A small network was shown many inputs. Here are its activations along a few directions, one row for each input.
In each table, some parts of the input vary, and every possible input appears once, in random order.
A made-up example of a description, with smaller parts first: values(3) and (point or ring(9) or (line(4) and ring(8))).
Shared parts are said once, and a part with two or three values counts as separate values.

Other details of the inputs vary at random and push rows far along two fixed directions, the same in every table; ignore that.
To show where, the next rows are all for the same input, with only those details redrawn:
28; 4; 8; -9; 37; 36; 2; 44; 23; -9; 25; 6; -27
8; 17; 37; -46; -34; -44; -34; 7; -31; -57; -15; 11; 15
28; 13; 49; -35; 33; -3; -12; 55; 34; -38; 10; 8; -16
13; 1; -36; 1; -25; 28; -11; -9; -47; -6; 14; 7; -5
4; 2; -60; 5; -53; 24; -14; -34; -80; -1; 10; 8; 7
34; 6; 27; -16; 55; 34; 2; 61; 43; -13; 26; 6; -30

A family of inputs:
row 1: -10; 27; 26; -51; -1; -46; -31; -16; -20; -42; -6; 8; 22
row 2: -14; 5; 33; -45; -14; -49; -49; -11; -6; -22; -65; -19; 30
row 3: -20; -11; 21; -22; -3; -28; 0; 9; 39; -26; -3; -2; 26
row 4: -16; -19; -82; 40; -1; 32; 33; -22; -13; 52; 33; -4; 11
row 5: -33; -16; -22; 27; -73; -8; 8; -65; -24; -4; -17; -3; 21
row 6: -7; -9; -74; 26; 17; 28; -3; -28; -26; 70; -8; -23; 1
row 7: -3; -20; -73; 29; -4; 62; 3; -13; -27; 32; 10; -15; 22
row 8: 4; 22; -12; -11; 33; -8; -14; -18; -17; 30; -8; -2; -25
row 9: 4; -14; -12; -4; 53; 27; 0; 29; 52; 15; 15; -14; 9
row 10: -13; -17; -79; 18; 3; 27; 1; -23; -19; 44; 18; -12; 26
row 11: 9; -20; -1; 25; 45; 58; 33; 52; 57; 15; 27; -7; -7
row 12: -15; -27; -72; 41; -21; 62; 25; -19; -17; 31; 20; -5; 12
row 13: -25; -18; -48; 50; -40; -2; 30; -59; -20; 37; 9; -1; 7
row 14: -11; 30; 39; -55; 1; -55; -45; -29; -24; -26; -41; 0; 8
row 15: -6; 0; 35; -33; -30; -46; -33; 13; -18; -43; -37; -11; 51
row 16: 15; 4; 69; 13; 5; -18; 24; 27; 46; -16; 16; 22; -46
row 17: -6; -11; -54; 21; -26; 31; -19; -34; -57; 40; -38; -23; 14
row 18: 0; 3; -55; 27; -19; 9; 27; -17; -44; 33; 44; 23; -16
row 19: 3; -10; 27; 9; 11; 3; 21; 46; 31; -12; 1; -6; 16
row 20: 1; -5; -49; 62; -21; 27; 44; -36; -24; 50; 42; 19; -39
row 21: 2; 8; 20; -8; 72; 33; 29; 34; 64; -2; 48; 10; -33
row 22: -6; 3; 17; -16; -36; -45; -39; -15; -50; -7; -69; -19; 35
row 23: -8; 1; 40; -9; -33; -54; 5; 17; -13; -31; -29; 2; 42
row 24: -21; -6; 65; 0; -59; -53; 0; -15; 7; -44; -37; -1; 23
row 25: -5; -13; 7; 1; 33; 24; 16; 32; 59; -5; 13; -8; 3
row 26: -25; 9; 38; -4; -66; -42; -6; -57; -21; -53; -15; 15; -1
row 27: 8; 9; -12; 12; 57; 24; 36; 20; 34; 24; 54; 14; -36
row 28: 22; 1; -33; 12; 23; 63; -5; 2; -13; 34; 5; -3; -40
row 29: 12; 15; 16; -23; 46; 26; -21; 10; 22; 1; -13; -6; -30
row 30: 23; 0; -29; 5; 12; 51; 1; 18; -10; 6; 30; 5; -21
row 31: -5; -5; -52; 26; -36; 3; -14; -40; -82; 45; -45; -18; 25
row 32: 19; 14; -20; 1; 71; 24; 13; 23; 24; 29; 46; 6; -24
row 33: 9; 22; 35; -43; 21; -11; -23; 18; 17; -48; 1; 1; 0
row 34: -8; -9; -41; 7; -16; 26; -29; -30; -38; 30; -42; -24; 13
row 35: 8; -3; 18; -16; 83; 9; -12; 35; 72; 32; -19; -22; -14
row 36: 3; -9; -64; 36; -24; 21; 6; -15; -62; 37; -4; -9; 34
row 37: 25; -3; 23; 5; 51; 49; 29; 60; 60; -9; 42; 13; -49
row 38: -1; -6; -34; 1; 27; -3; 0; 9; 9; 27; 11; -11; 23
row 39: -6; 1; 34; -42; -2; -45; -32; 16; 17; -42; -30; -16; 43
row 40: -6; 2; 51; 2; -54; -27; 6; -17; -2; -45; -6; 18; -22
row 41: -15; -14; -30; 9; 12; 10; 21; -2; 28; 17; 22; -2; 13
row 42: 0; -14; 9; 57; -11; 15; 46; -1; 16; 22; 0; -1; -5
row 43: 26; 25; 43; -31; 46; -42; -4; 49; 25; -8; 20; 15; -14
row 44: 32; 12; 21; -10; 45; 14; -8; 39; 16; 26; -5; 3; -44
row 45: -25; -8; 61; -5; -56; -51; -3; -23; 14; -45; -37; 0; 22
row 46: -33; -11; 33; -3; -57; -56; -2; -47; 9; -29; -28; 0; 22
row 47: 9; 9; -52; 15; 3; 12; -6; -22; -53; 61; 2; 2; -26
row 48: -13; -13; 33; 17; 20; -13; 29; -1; 73; 3; 6; -2; -11
row 49: -2; 0; -53; 23; -64; 5; 11; -33; -77; 10; 23; 24; -3
row 50: -28; 13; 43; -11; -45; -54; 1; -57; -11; -40; -9; 18; -1
row 51: -1; 14; 69; 0; 27; -45; 25; 2; 55; -17; 15; 18; -35
row 52: 37; 16; 44; -24; 44; -10; -4; 66; 34; -11; 20; 15; -22
row 53: 11; -13; -21; 20; 21; 29; 7; 32; 1; 17; 3; -16; 20
row 54: 5; 2; -3; 6; 37; 49; 23; 17; 38; -11; 38; 9; -32
row 55: -2; -2; 18; -25; 41; -6; -26; 11; 40; 15; -34; -21; 1
row 56: -25; -15; -9; 41; -92; -24; 14; -55; -54; -6; -26; -1; 26
Changing only one part turns row 16 into row 44. The same change can be made to row 40. Which row results?
> row 28
Changing only one part turns row 8 into row 51. The same change can be made to row 14. Which row results?
> row 50
What do these inputs look like to the network?
> line(4) and (ring(6) or line(8))
Change only the ring(6) part in row 54. List by row number the other rows that result.
> row 18, row 21, row 27, row 37, row 49

A family of inputs:
row 57: 7; 12; 17; -28; -8; -41; -17; 12; -12; -19; -8; 3; 15
row 58: -9; 9; -15; 5; -22; -14; 0; -32; -32; 4; 11; 13; 0
row 59: 5; -8; -24; 21; 1; 18; 18; 13; 4; 15; 26; 2; -1
row 60: 5; -5; -21; 0; 22; 13; 0; 18; 3; 23; 5; -5; 2
row 61: 1; 1; -16; 3; -12; 19; -2; -16; -11; -2; 16; 10; -9
row 62: -5; 3; -59; 6; -48; 14; -11; -43; -76; 4; -6; 3; 22
row 63: -2; -2; 27; -1; -11; -23; -12; -4; -3; -6; -31; -8; 7
row 64: -15; 12; 11; -21; -6; -41; -17; -18; -11; -6; -19; 2; 8
row 65: -2; 10; -2; -24; -27; -19; -21; -25; -29; -22; -11; 3; 3
row 66: -3; -9; -48; 44; -30; 37; 18; -25; -38; 30; 10; 2; -13
row 67: -9; -11; -25; 16; -7; 29; 10; -18; 4; 9; 7; -1; -5
row 68: 0; 10; -27; 5; 0; 1; 2; -25; -23; 17; 10; 5; -9
row 69: 22; 0; 17; 1; 49; 17; 15; 52; 46; 9; 30; 8; -15
row 70: 3; -10; -17; 10; 18; 12; 7; 12; 12; 21; 5; -10; 10
row 71: 2; -9; -36; 24; -1; 34; 3; -13; -27; 39; -5; -10; -16
row 72: -1; 0; 24; -10; 19; 0; -9; 6; 35; -15; -7; -11; -1
row 73: -6; -5; 24; -15; -14; -39; -2; 9; 7; -18; -11; -1; 25
row 74: 9; -9; 13; 8; 43; 36; 20; 41; 55; 3; 12; -4; -7
row 75: -8; -6; -18; 22; 13; 14; 21; -12; 17; 22; 13; 4; -7
row 76: -4; 2; 32; -15; -6; -17; -3; 5; 24; -34; -2; 9; -4
row 77: -4; -3; 38; -4; -20; -29; -2; -1; 1; -15; -25; -2; 5
row 78: -5; 2; 25; -19; -7; -21; -16; 5; 4; -27; -25; -8; 27
row 79: -1; 8; 31; -32; 11; -16; -19; 24; 13; -23; -21; -5; 13
row 80: 9; -7; -3; 14; 21; 33; 20; 27; 26; -2; 23; -6; -12
row 81: -12; 4; 12; -4; -20; -37; 3; -18; -7; -19; -1; 8; 3
row 82: 19; 0; 15; 2; 48; 37; 14; 46; 40; -1; 26; 5; -19
row 83: 10; 14; 33; -18; -15; -31; -17; 0; -19; -15; -23; 0; -4
row 84: -10; 6; 15; -30; -15; -22; -27; -15; -9; -19; -21; -4; 7
row 85: 7; -6; -38; 33; -19; 37; 13; -19; -38; 31; 14; 4; -18
row 86: 0; -1; 16; 4; 45; 3; 10; 11; 44; 14; 6; -7; -9
What do these inputs look like to the network?
> values(5) and ring(6)
Changing only the values(5) part turns row 79 into row 60. The same change can be made to row 78. Which row results?
> row 70
A walk changes only the ring(6) part. It starts at row 66 and steps to row 85. List the rest of the walk in order.
> row 83, row 71, row 63, row 77

A family of inputs:
row 87: -12; 2; -44; 26; -8; -14; 30; -20; -29; 43; 17; 11; -2
row 88: 3; -12; -8; 40; -3; 39; 9; -26; 6; 30; -4; -9; -30
row 89: 15; 11; 55; 0; 25; -14; 16; 32; 20; 10; -19; 8; -37
row 90: 4; -12; 48; 17; 5; -3; 15; 27; 56; -30; 2; -7; 7
row 91: 1; -14; -56; -2; 3; 16; 7; -11; 17; 31; 34; 11; -22
row 92: 14; 21; -41; 13; 31; 21; -4; -22; -25; 29; 25; 8; -26
row 93: -9; -9; 18; 18; -70; -15; -11; -40; -34; -27; -35; -2; 16
row 94: 13; -16; 39; -5; 40; -10; -15; 39; 65; 5; -43; -30; 22
row 95: -19; 1; 17; -41; 11; -20; -34; 5; -3; -23; -54; -28; 50
row 96: 3; -9; -46; 23; -3; 8; 4; 10; -42; 53; -28; -17; 24
row 97: 10; 0; -4; -15; 32; 10; -9; 15; 48; 21; 15; 7; -48
row 98: -24; -8; -43; 13; 12; 43; 26; -17; 4; 7; 34; -4; 17
row 99: 1; -5; 27; 19; 40; 9; 8; -7; 57; 27; 5; -9; -33
row 100: -12; -16; -36; 40; 6; 13; 21; -35; 21; 36; 23; -3; -3
row 101: -19; -10; -41; 19; -17; 50; 20; -22; -24; -9; 15; -4; 18
row 102: 10; -6; -16; 43; -11; 40; 30; 15; -28; 27; 4; 8; -23
row 103: 8; 0; 50; 8; 13; -20; 28; 61; 27; -17; 4; 7; -1
row 104: -5; 26; -21; -22; -29; -57; -23; -41; -59; -20; 8; 12; 26
row 105: -8; 16; 39; -14; -10; -66; -2; -9; -15; 6; -27; 11; -11
row 106: 8; -22; -61; -2; 5; 38; -22; 22; -4; 40; -8; -21; 7
row 107: 4; 13; -6; -8; -50; -25; -14; -15; -67; -42; 7; 8; 35
row 108: -8; -8; 8; -35; -37; -44; -16; 7; 13; -31; 10; 14; 18
row 109: 12; -11; 25; -19; -1; 2; -3; 50; 45; -32; 16; 5; -9
row 110: -4; -10; 40; 9; 14; -20; 16; 16; 65; -16; 12; -4; 15
row 111: -21; 1; -45; 2; 29; 30; 23; -32; 11; 19; 23; 1; -1
row 112: 21; -7; 11; -13; 20; 34; -7; 27; 38; 11; 9; 3; -54
row 113: 5; -10; 10; 19; 31; -2; 40; 44; 32; 25; 29; 12; -1
row 114: -15; 16; 46; -30; 53; -5; -3; 1; 48; -13; -6; -5; -19
row 115: -14; 11; 42; -25; -17; 0; -9; -7; -8; -54; -29; 1; 10
row 116: 18; 1; -51; 3; 18; 22; -25; 5; -46; 29; -5; -17; 29
row 117: 8; -16; -34; 9; -39; 42; -9; -1; -24; 5; 6; 8; -21
row 118: 5; 18; 25; -28; -5; -48; -14; 9; -14; -42; 20; 13; 33
row 119: 11; 16; 10; -10; -46; -15; -27; -18; -70; -39; -10; 11; 15
row 120: -25; 16; 3; -21; -40; -10; -17; -56; -49; -29; -38; -2; 6
row 121: 20; 28; 39; -30; -4; -30; -27; -6; -31; -31; -14; 8; -9
Changing only one part turns row 93 into row 117. The same change can be made to row 100. Which row results?
> row 91
What do these inputs look like to the network?
> values(5) and (point or ring(6))
List by row number the other rows that have the values(5) part in common with row 107.
> row 92, row 104, row 116, row 118, row 119, row 121
Change only the ring(6) part in row 102. List by row number the other rows that result.
> row 87, row 89, row 103, row 105, row 113
